Each row below is a small network's average activation on inputs in which a field has the value named, seen along a few directions.
Values that are neighbours, or in one group, have similar rows; names and order tell nothing.
Strong random noise was added to every row along 9 fixed directions; ignore it. To show where, here is one row again and again, with new noise each time:
[ 155   -4 -187 -424 -163 -224  254  -60  456  169 -435 -154  -50   79
 -183   -7   10   -8  516  184]
[ 207 -478 -356 -717 -128 -299  -93  119  398  313 -296   17 -266 -461
  -38  -59  296  -65  322  294]
[ -42  561 -305 -126  440  -60 -239 -139  230   24   19  -65  203 -273
  -62  141  316  -16  711 -169]
[ -31 -155  168  188  226 -163  -79  254 -322   36  244  175  -48 -315
  148  -29   84   79 -478    9]
[ 222  -60  174  259 -265   96  -39  233 -239  336  404   31 -193  193
  -49   72 -190 -226 -410    1]
[ 521 -222   28  348  -66 -416  483 -358 -406  196  275  -80 -146  292
  134 -434 -502 -338 -290 -167]
[-461  765  220  771  349   85 -160  218  214  168 -218 -137   89  185
 -355  254   49 -154 -439   70]
[-461  154  143  303  614 -116 -135 -261  155 -269 -395  144  576  -68
  264 -216  118  385    5 -144]
[-162  216  144  129 -485 -150  324  -15  355  166 -533 -463 -130  435
  150   37    0 -184 -451   66]
[ 105  248  -97 -463 -192 -125  301  -22  308  -31 -234 -211   25   95
  -10  162  103  172  633   35]
[-347  -71  152  170    3  -76 -252  253   74  120 -421   21  358  -92
  213  -88  206 -156 -623 -144]


Values of Riku:
k2: [  41 -102 -175 -456  258  395 -644  237 -228   90  503  509   98 -605
   81  -12  364  134  131  -23]
k3: [-203  203   95  224  -95  292  -62  471 -162   13 -382   95  600  386
 -904  135 -184 -544 -123 -169]
k6: [ 122 -399 -121 -231    9  -67  156   46 -285 -127  -12  127  153  -76
 -467 -149 -144   16  174  104]
k5: [ -36   13  163   -9 -655  670 -129  -86  126   40  359  -98 -230  412
  298  -10  -43  -22 -306   45]
k9: [ -76 -293 -191 -242  -25 -359   13   91  545  294 -714 -154 -236 -273
 -150 -108  180 -147 -238  422]
k7: [-383  416   63  288  467  351 -419  -98   84 -142  146  120  373 -123
  170  246  149  263  223 -115]
k1: [ 319 -287 -223 -176  -53  327 -557   56  131  326  219  258   97 -153
 -186   20  -93 -208  349  -24]
k11: [ -20  -47 -175  467  460  -30   19 -840  -22 -221  203  -66 -279  219
  -53 -304 -216  182  -36  277]
k12: [-115  430  -28  447  138  323 -219   46  -43   -2  201  108  -57  300
 -618  310 -281 -279  315 -162]
k8: [  91 -687    5   91 -669  229  -65 -236  193  147  132  -87 -809  404
  333 -200 -204 -217 -475  241]
k4: [  -5  467  121  511 -153 -133  417  -86 -284 -265 -245 -371  230  484
  117  -26 -328 -524 -266 -674]
k10: [-143  166  263  208  -12 -194  421  -55  -88 -307 -106 -198 -150    2
  156  117  -10  371 -275  175]
Riku is arranged as 4 separate groups.
Question: Which other values are in the same group as k5? Give them in the order they are listed.
Answer: k2
Question: Which other values are in the same group as k6? Give them in the order they are listed.
Answer: k3, k11
Question: Which other values are in the same group as k8? Give them in the order they are listed.
Answer: k12, k4

Values of Tubip:
s1: [ -26  710   53   78 -618 -188  626  -88  179 -190 -260 -637 -103  537
  208  259  -33 -434  195 -504]
s12: [-269  270 -256   64  136  188 -546  -64  443  126   53 -244 -642 -302
  465  309  380 -196    1   51]
s10: [ 118 -296 -185 -165 -298  279 -185  -22 -112  318  448  -15 -350 -254
  327 -178   99 -245 -312   38]
s7: [ 202 -690  202 -265  -76 -269  338  -20  370   44 -276  248 -151   95
 -290 -229 -330  543   67  660]
s5: [ 168 -243 -120 -224 -558  219 -158  441    1  399   18  -81 -360  163
 -550  231  122 -259  -77  149]
s4: [-100  106  182 -132  176  -77  468 -288  -99 -383 -166    5  323  208
  270 -278  -74  328   31 -184]
s6: [ 258 -465 -255  258   27  197 -398   67 -103  384  170  128  -69   15
 -583 -116 -351 -524 -117  107]
s2: [ 117  326 -106 -390   97 -286  185  206  -37  -54  145   15  213 -124
  -35  283   98   87  694  -33]
s11: [-190  370  -91  748  310  -59 -218 -641  206  168 -125 -334 -291  400
 -395 -186 -102 -427 -259  208]
s8: [ 212 -312  -31 -221   18 -451  217  -89 -275  -21 -220   -9  272 -299
  262 -269   75   86  -37 -270]
s3: [  68    7 -167  -41  371   28  -91 -170  352   47 -364  218  466   77
 -107  -65 -116  253  581  124]
s9: [  37  -43  -13  -97   62  -98  172 -209    6 -207  -88  165  -37 -200
   40 -212  -36   76  -93   83]
Tubip is arranged as 4 separate groups.
Question: Which other values are in the same group as s1? Give them in the order they are listed.
Answer: s12
Question: Which other values are in the same group as s9? Give them in the order they are listed.
Answer: s10, s4
Question: Which other values are in the same group as s7? Give them in the order they are listed.
Answer: s2, s8, s3

Values of Mor:
w10: [-130 -337  325   94 -170   89  347  273 -210 -269  -89   16   36  174
   38   61 -183  168 -440   43]
w11: [ 254   10 -181 -331 -275 -368  482 -457  417  181 -188 -413 -464  226
  142 -195  -86   56  420  182]
w8: [ -94   37  -59  273  240  -27 -178   69  -12   45  151   78 -227 -150
  -65   87   49 -118  -90   -5]
w1: [-178  119   60   78  172   64   10   28  143  -89  -78  126   47   46
 -203   31   60  291  -61  310]
w5: [ -18  -35  309  213 -213  203 -191  553  -87  248   94   73  -65   -4
 -177  309   14   -6 -472  129]
w9: [ -83  242 -316   15  120  376 -407 -235  427  247   83   21 -221   89
 -458   55   64  -15  491  221]
w2: [  77  350  -93  268  338 -250  288 -321 -269 -310  347 -147 -327    8
  -53  -24  -55  -10   59  -18]
w13: [ 100  -37 -116 -112   65 -247  113 -469   71 -159  287 -339 -520 -271
  660   39  211  240  106   15]
w3: [-168    4  120  630  697  -78  -23 -234   77  -42 -222  209   65   69
 -255 -122 -338  182   16  168]
w12: [-118 -231  317   61  253  -31   62  439 -280 -127   78  329 -176 -251
 -291   21  -77  283 -611  409]
w4: [ -60  124  170 -714 -456   91  387  182  172 -324 -365  -37  304  113
  224  132  188  585  529  111]
w6: [-225  328 -102   37  184  268 -383  380  357  152 -124  121   19  -86
 -701  396  148 -212  404  138]
w7: [ 360 -172 -298 -461 -420   -2 -150  392  206  619 -492  132  633   44
 -590  -90 -176 -706  331 -142]
Mor is arranged as a ring.
Question: A walk along Mor starts at w13 and steps to its neighbour w5. Put w10, w11, w3, w4 in the order it reaches them.
Answer: w11, w4, w10, w3
Question: Name the neighbours of w9, in listed order.
Answer: w2, w12
